Each row below holds a small network's activations on one input, seen along a few directions.
In each table, some parts of the input vary, and every possible input appears once, in random order.
Descriptions start from the smaller parts, as in this example, which fits no table here: one of 4 places along a line, together with either a single point or one of 9 places around a ring or (one of 2 separate values, together with one of 5 places around a ring).
Shared parts are said once, and a part with two or three values counts as separate values.
In the rows, zero is written as 128.

Rows:
R1: [ 75  75 125 118 188 143 121 160 144 134 111 128 134 132  94 133 169 102
 103]
R2: [179 183 112 140  55  81 110  79 137 137 157 120 141 112 164 156 105 137
 133]
R3: [ 78 118  95 114 109 165  76 162 116 110 138 160 136 148 158 152 131 114
 196]
R4: [ 94 131  92 104 108 171  79 144 129  93 141 139 111 159 153 139 116 101
 195]
R5: [125 119 188 151 165 153 181 121  92 123 115 142 106 117  99  84 132 152
  74]
R6: [105 136  76  92 109 157  82 142 136  99 129 132 109 158 148 138 121  86
 190]
R7: [ 70  66 146 135 171 173 123 154 138 117 118 135 116 135  90 129 153 122
 120]
R8: [ 82 133  73  94 118 132  72 170 124 135 132 150 149 140 160 152 151  97
 186]
R9: [178 182 121 151  57  92 125  69 155 123 164 105 106  92 165 190  94 136
 144]
R10: [ 90  84 110 114 188 139 123 158 153 125  99 108 122 142  93 128 163  94
  98]
R11: [157 128 160 144 137  93 181  96 144 132 124  89 140  83  76 113 102 159
  24]
R12: [177 174 114 112  86  97 127 126  85 171 132 133 168 140 192 106 132 140
 173]
R13: [185 177 119 143  54  95 118  78 144 129 155 118 124 103 164 174  97 138
 137]
R14: [ 66  66 139 130 181 155 123 153 139 131 111 136 130 131  94 132 167 114
 112]
R15: [101  87 114 121 170 167 125 144 154 100 109 105  92 152  83 120 136  97
 116]
R16: [169 171 135 138  91 118 120 115  77 137 141 165 128 129 187 122 130 167
 184]
R17: [159 125 166 147 136  81 179  81 150 133 130 100 128 103  69 126  95 157
  35]
R18: [ 82 121  99 115 108 177  77 155 117 100 142 152 121 154 159 145 115 110
 198]
R19: [156 112 195 143 161 107 193 135 109 136 123 142 147 129  99  88 154 160
  86]
R20: [176 121 175 157 172  83 194 117 137 171 117 116 166  95  92  85 108 147
  61]
R21: [103 141  65  87 115 139  78 149 142 114 122 128 118 156 157 137 133  81
 185]
R22: [ 99  90 106 117 182 150 125 146 156 110 100 102 102 151  91 121 148  92
 105]
R23: [149 116 206 159 167 118 188 117  99 134 114 145 114 112  96  93 135 163
  88]
R24: [ 94 140  65  86 117 128  74 164 136 129 122 133 134 147 160 145 146  86
 182]
R25: [ 75  71 147 137 168 184 121 151 138 108 122 126  98 141  91 122 136 118
 124]
R26: [157 128 178 154 138  95 189  76 165 124 130  89  94  88  69 154  84 163
  40]
R27: [163 112 176 139 172  99 203 133 109 163 114 113 157 120 107  79 132 136
  68]
R28: [ 90  82 133 130 167 180 123 144 147  98 118 113  91 151  85 117 132 110
 121]
R29: [165 121 175 148 136  95 187  84 157 129 124 100 113  97  67 139  88 159
  34]
R30: [194 187 115 134  87  84 114 115 114 178 135 134 178 115 177 117 115 143
 167]
R31: [174 188 103 137  51  92 110  95 135 136 145 109 153  94 174 140 112 140
 127]
R32: [172 171 126 123  80 106 123 133  84 141 145 158 154 148 186 117 149 166
 185]
R33: [ 74 122  84 109 115 147  74 165 118 127 132 159 149 143 161 152 145 107
 193]
R34: [139 175 121 128  92 153 116 120  73 123 141 165 124 132 192 109 125 157
 170]
Describe the family of inputs behind these rows. -> one of 2 separate values, together with either one of 4 places along a line or one of 5 places along a line or one of 8 places around a ring
The inputs of R1 and R8 match in every part but the choice among 2 separate values. If R25 is changed in the same way as R1 into R8, which row does it become? -> R18
Which other rows does R20 become when the choice among 2 separate values takes its other values? List them by row number. -> R30
Which other rows does R23 become when the place on the line of 5 takes its other values? List them by row number. -> R5, R19, R20, R27

Rows:
R35: [137 120  74 105 157 116  96 144 150 124 101 115 107 175 137 137 167  86
 183]
R36: [137 183  91 113  52 128 107 100 123 113 145 131 107 118 166 160  61 128
 169]
R37: [174 163  96 109 106 119 114 136 134  97 126 120  92 177 161 123 149  98
 185]
R38: [ 46  99 122 127 140 217  88 134 133  67 154 137  67 158  94 138  88 119
 140]
R39: [145 170  68 106  87 137 109 120 150  91 140  89 103 140 156 129  87  73
 167]
R40: [110 152 113 123  64 124  83 109 126 121 159 143 143  91 156 187  91 132
 162]
R41: [136 113 154 107 149  80 185 117 125 122 119 125 120 146  91 144 148 138
  62]
R42: [158 127 145 179 123 153 141  83 147 129 121  91 110  82 103 133 114 143
  67]
R43: [141 147 134 133  85 102  91 123 108 124 159 170 131 126 161 175 152 152
 182]
R44: [176  92 199 170 155 114 176 101 143 152 136 111 106 130 112 135 127 135
 130]
R45: [ 79 122 102 128 106 127  82 137 162 136 151 143 163  90 154 193 119 121
 138]
R46: [169 126 165 176 153 134 166  92 123 142 122 111  86 109 131 147 160 145
  94]
R47: [169 105 195 179 166 123 178 115 126 164 127 135 146 109 112  71  98 132
 113]
R48: [168 176 119 119  75 108 107 121 111 118 137 157  99 151 174 149 127 154
 185]
R49: [162 142 164 184 164 143 164 103 106 153 114 130 122  86 129  85 138 145
  79]
R50: [ 55  87 149 125 158 225 116 182  65  76 108 171 106 157 133  86 124 135
 157]
R51: [ 96 108 108 121 144 119  90 155 150 144 114 136 133 146 127 165 193  90
 171]
R52: [122 132 125 133 113 121 140  94 146 109 120  85 106  83  96 120 131 147
  29]
R53: [125 112 126 113 126  98 160 111 154 108 128 113 142 119  67 126  99 138
  27]
R54: [ 70  84 146 112 150 201 125 144 120  70 125 170  60 165 107 135 164 129
 180]
R55: [171 175  93  87 106 153 119 143 103 120 129 117 144 172 178  61 127  99
 174]
R56: [107 123  46  99 140 132  78 131 172 123 114  89 119 140 135 140 107  68
 154]
R57: [146 104 157 139 142 102 165 125 176 125 134  99 151 121  52 129  69 154
  77]
R58: [ 87 102  97 113 138 142  95 190 111 174 114 136 177 133 145 110 170  92
 155]
R59: [ 84 117 114 140 116 130 108 168 100 159 142 165 202 113 175 133 158 145
 156]
R60: [123 156 150 130 155 110 163 111 103 132 103 114 122  90 118  81 159 156
  41]
R61: [153 192 113 107  74 137 116 119  77 142 135 160 151 153 189  93 103 161
 178]
R62: [130 132 153 100 162  87 181 131 104 134 106 141 159 123  80  89 122 138
  42]
R63: [ 70 111  83 117 130 136  69 147 175 144 122 116 145 121 127 167 133  76
 135]
R64: [137 124  69  81 159 149  95 169 113 157 101 113 155 162 154  79 143  89
 165]
R65: [159 101 182 125 166  85 193 133 145 143 130 114 121 141  77 143 123 153
 112]
R66: [105 117 124 134 120 112  99 146 140 137 147 165 149 116 155 185 179 134
 170]
R67: [153 113 179 128 180  92 192 150 125 156 118 132 163 116  72  82  92 150
  93]
R68: [116 147 122 137  80 118 100 130  69 145 158 168 181 127 177 120 134 167
 179]
R69: [132 136 151 130 141 104 166 103 121 123 114 102  86 111 123 136 177 150
  59]
R70: [162  98 181 178 127 132 150  92 171 135 133  91 136 109  85 122  76 135
 100]
Describe the family of inputs behind these rows. -> one of 3 separate values, together with either a single point or one of 5 places around a ring or one of 6 places around a ring
The inputs of R60 and R69 match in every part but the choice among 3 separate values. If R59 is changed in the same way as R60 into R69, which row does it become? -> R66
Which other rows does R40 become when the choice among 3 separate values takes its other values? List them by row number. -> R43, R68

Rows:
R71: [141 189 108 108  56 163  91 144  75  91 157 174 110 167 209 120 113 156
 248]
R72: [ 55  59 107 110 185 183  80 194 131 111 113 159 100 188 131 153 206  82
 214]
R73: [108  95 180 151 146 121 155 104 125 116 131 130 116 100  81 120 128 164
  83]
R74: [ 38  90  41  69 163 216  65 173 169  62 100  93  75 181  94 115 112  41
 149]
R75: [110 129  65 101  83  77  76 153 165 152 144 123 203 110 151 187 139  94
 149]
R76: [152 129 159 130 150 114 181 111 122 135 132  94 113 111 107 119 129 142
  69]
R77: [198 144 154 130 135  99 165 107 137 153 111  93 132 134  94  82 131 138
  80]
R78: [ 91 137  91  98 134 107  87 182 108 192 113 156 196 122 175 123 167 114
 181]
R79: [176 145 156 136 155  96 182 108 151 133 121 109 128 115 110  89 123 115
  85]
R80: [134 112 163 135 139 121 179 106 129 130 116 125 125 124 105 122 129 156
  64]
R81: [148 181  93 127  30 152  71  88 123 104 156 137  89 125 201 183  91 115
 220]
R82: [119 114 184 155 145 113 166 117 120 129 128 136 115 115  84 131 114 142
  71]
R83: [127 177  54 125  59 101  53  91 173 118 161 114 119 117 171 207 112 115
 164]
R84: [ 96  82 191 187 145 159 153 122 137 126 142 128 131  90  92 137 119 166
  78]
R85: [177 136 143 147 150  98 172 117 129 130  99 104 119 104 105 107 130 143
  70]
R86: [114  97 182 153 162 145 157 116 130 125 133 154 123  96  77 143 110 167
  75]
R87: [196 132 137 131 156  83 181 105 139 154 114  86 137 137 104  93  89 130
  91]
R88: [123 156  96 111 111 158  89 167  41 142 132 188 175 167 214  71 161 125
 213]
Describe the family of inputs behind these rows. -> either one of 2 separate values or one of 6 places around a ring or one of 10 places along a line
List by row number the other inputs of the same sort as R81. -> R71, R75, R78, R83, R88

Rows:
R89: [ 63 123  73 112 105 175  57 149 136 107 137 139 126 132 154 156 123  98
 177]
R90: [103  88 156 124 204 126 168 160 119 149  99 132 137 128  96  98 164 115
  87]
R91: [108 145  91 109  90 152  77 146 103 109 139 155 119 157 184 146 166 121
 202]
R92: [162 144 178 160 123 103 173  73 136 120 134 119  94  90  93 143  91 173
  64]
R93: [178 147 191 155 113 101 195  98  98 141 140 129 148 102 123  96 104 177
  74]
R94: [165 124 170 147 166 113 173 135  92 166 108 136 162 124 117  62 150 161
  91]
R95: [171 176  71 111  77  59 102 105 168 157 138  94 164 108 157 166 112 105
 130]
R96: [ 91  69 139 121 180 136 144 143 167 112 112 105 121 137  51 128 131 116
  70]
R97: [119 140 110 118 104 146  84 161  92 139 142 177 148 158 191 133 144 125
 238]
R98: [140 101 157 159 145 135 157  91 177 108 128  84  83 110  76 149 107 122
  72]
R99: [108 151  71  93 102 162  77 146 121 101 131 137 108 162 167 131 116  95
 201]
Describe the family of inputs behind these rows. -> either a single point or one of 4 places along a line or one of 6 places around a ring
Start at R90 and move only the place on the ring of 6, one step at a time. The first step leads to R96. Which rows follow, in order? -> R98, R92, R93, R94

Rows:
R100: [195 179 156 140 104  85 166 109  82 162 131 141 161 111 163  89 130 172
 116]
R101: [131  99 195 169 158 139 180  95 142 111 127 117  89  99  67 132 104 161
  57]
R102: [159 164 117 125 100 113 111 143  82 160 135 163 165 141 198 110 155 137
 197]
R103: [148 102 199 150 179  99 201 129 104 160 113 136 153 111  89  89 148 166
  57]
R104: [ 80  84 144 130 168 189 131 137 135  85 118 125  68 148  91 126 132 113
 122]
R105: [ 75 117  57  93 125 138  64 155 162 122 122 119 136 139 133 161 137  76
 157]
R106: [141 102 148 145 157  87 165 104 182 142 119  80 136  95  64 140 119 124
  35]
R107: [178 173 153 152  74 120 147  73 117 113 153 125 106 108 141 134  76 169
 118]
R108: [104  88 148 116 196 150 150 176 104 136 101 146 140 158 104  73 161 118
 126]
R109: [135 162 113 130  63 146  89 111 116 102 156 149 103 139 175 163 113 141
 198]
R110: [186 175 109 128  81  70 139  87 158 145 139  90 146  98 137 146  89 126
  96]
R111: [ 94  87  93 106 172 139 114 149 173 118 105  93 117 145  85 135 142  83
 103]
R112: [142 166  69 106  81  94  84 122 153 138 141 117 142 126 171 172 122 102
 173]
R113: [ 65 111 107 122 113 192  80 145 123  82 141 152  94 146 141 154 130 116
 177]
R114: [ 87 111 111 108 148 159 100 186  87 146 119 166 165 156 162  97 163 116
 187]
Describe the family of inputs behind these rows. -> one of 3 separate values, together with one of 5 places around a ring
The inputs of R109 and R102 match in every part but the choice among 3 separate values. If R107 is changed in the same way as R109 into R102, which row does it become? -> R100
Which other rows does R112 become when the place on the ring of 5 takes its other values? List them by row number. -> R105, R106, R110, R111
